Each row below holds a small network's activations on one input, seen along a few directions.
Each table varies a few parts of the input and shows all the possible inputs, shuffled.
A made-up example of a description, with smaller parts first: one of 3 separate values, together with either a single point or one of 9 places around a ring or (one of 5 places around a ring, together with one of 6 places along a line).
Shared parts are said once, and a part with two or three values counts as separate values.
In the rows, zero is written as 128.

Other details of the inputs shift rows strongly along three fixed directions, in all tables alike. That doesn't count.

Table:
R1: [132 163 160 147  78  74 146 149 145 123 103 154 138  75]
R2: [ 82 109 105  86 114 227 174  89 112 135 127 153 147 123]
R3: [139 169 171 145  83  74 124 183 159 137 103 148 140  57]
R4: [ 90 122 123  85 100 229 163  79 121 112 136 134 138 130]
R5: [ 78  98 165  97 126  87 108 196 136 122 123 126 176  84]
R6: [166 187 139 167  94  93 133 140 131 164 124 164 108 111]
R7: [181 180 126 206  60  44 137  84 148 211 145 166 104 161]
R8: [127  90  79  84 154 242 157  42 102 121 131  95 121 177]
R9: [134  97 132 101 184 117  94 188 130  99 120  91 125 124]
R10: [158 170 116 117  62 209 197  81 123 158 124 190  93 132]
R11: [162 157 134 158  72  61 132 105 143 158 110 149 125  95]
R12: [185 177  79 128  56 184 184  15  93 144 133 195  69 147]
R13: [165 101  71 164 204 106  78  83 120 126 158  71  89 208]
R14: [ 53  71 164  90 194 121  82 213 115  97 130 108 195  91]
R15: [174 106 105 146 169  50  72 128 128 115 146  85  97 167]
R16: [ 90 103 118  78 147 234 166 102 112  91 116 112 141 140]
R17: [ 82 157 187 121  63  81 153 197 145 127 111 171 166  62]
R18: [116 162 161 155  78  97 154 148 144 151 128 169 140 119]
R19: [ 59  96 149 112 176 144 117 188 130  97 128 108 170 114]
R20: [164 108 110 168 174  71  76 118 129 134 163  96 102 192]
R21: [168 133  98 180 186  97  91 127 137 154 142  83  95 177]
R22: [ 99  96 118  68 167 212 154 129  91  73 111 135 136 121]
R23: [ 76 137 179 128 129 142 115 193 156 136 127 106 172  96]
R24: [194  85  83 140 205  75  65  96 122  88 132  62  86 168]
Description of these inputs: one of 4 places along a line, together with one of 6 places along a line.
Question: The inputs of R23 and R16 match in every part but the place on the line of 4. If R6 is changed in the same way as R23 into R16, which row does it become?
Answer: R22
Question: Change only the place on the line of 6 in R5. List by row number the other rows that result.
Answer: R2, R7, R8, R11, R14
Question: Change only the place on the line of 6 in R15. List by row number the other rows that result.
Answer: R4, R12, R13, R20, R24

Table:
R25: [104 161 160 164  69 109 134 134 163 182 118 146 181  86]
R26: [126 103 123 103 183 144 125 169 103  79 123 115 119 124]
R27: [208 182 108 177  88  85 145  88 140 132 115 142  71 145]
R28: [117 132 110 113 136 234 164  72 109 116 131 143 123 157]
R29: [ 58 106 174 142 160 103 101 216 141 140 148 127 177 132]
R30: [112 119 127 135 124 149 134 115 145 155 131  93 134 134]
R31: [ 92 110 149  87 172 166 123 185 109  70 106 129 147  93]
R32: [154 114 101  81 132 201 181 105  96 105 108 170  91 135]
R33: [104 142 114 108  92 237 186  76 124 114 132 150 120 142]
R34: [167 199 102 183  47 127 170  48 142 189 133 145  93 158]
R35: [137 167 163 171 114  12  94 191 162 139 115 108 135  87]
R36: [ 67  83 135  89 173 176 114 172 114 122 150 119 165 142]
R37: [ 99 201 201 116   9 112 176 163 164 145  93 188 162  23]
R38: [144 114  98  69  42 134 176  35  93  89 114 190 111  99]
R39: [143 128 106 182 186  92  99 122 119 147 156  92 105 195]
R40: [172  87  99  94 177 151 118 112 117  99 103  81 106 126]
R41: [190 144 103 207 144  50  77 106 142 196 172 118  90 200]
R42: [155 104  95  78 162 176 138 121  91 105 119 142  99 144]
R43: [ 71  94 166 107 171 155 100 167 144 110 130  71 183 119]
R44: [146  85  82 168 172  34  64  40 116 132 173  80 117 208]
R45: [141  90 129 114 187  93  86 171 142 100 105  75 142 100]
R46: [109 151 175 129  75  76 111 209 138 150 141 191 145  65]
Question: Describe the family of inputs behind these rows.
Answer: one of 2 separate values, together with either a single point or one of 10 places along a line
Question: The inputs of R45 and R25 match in every part but the choice among 2 separate values. If R32 is changed in the same way as R45 into R25, which row does it become?
Answer: R29
Question: Change only the choice among 2 separate values in R26. List by row number the other rows that result.
Answer: R39
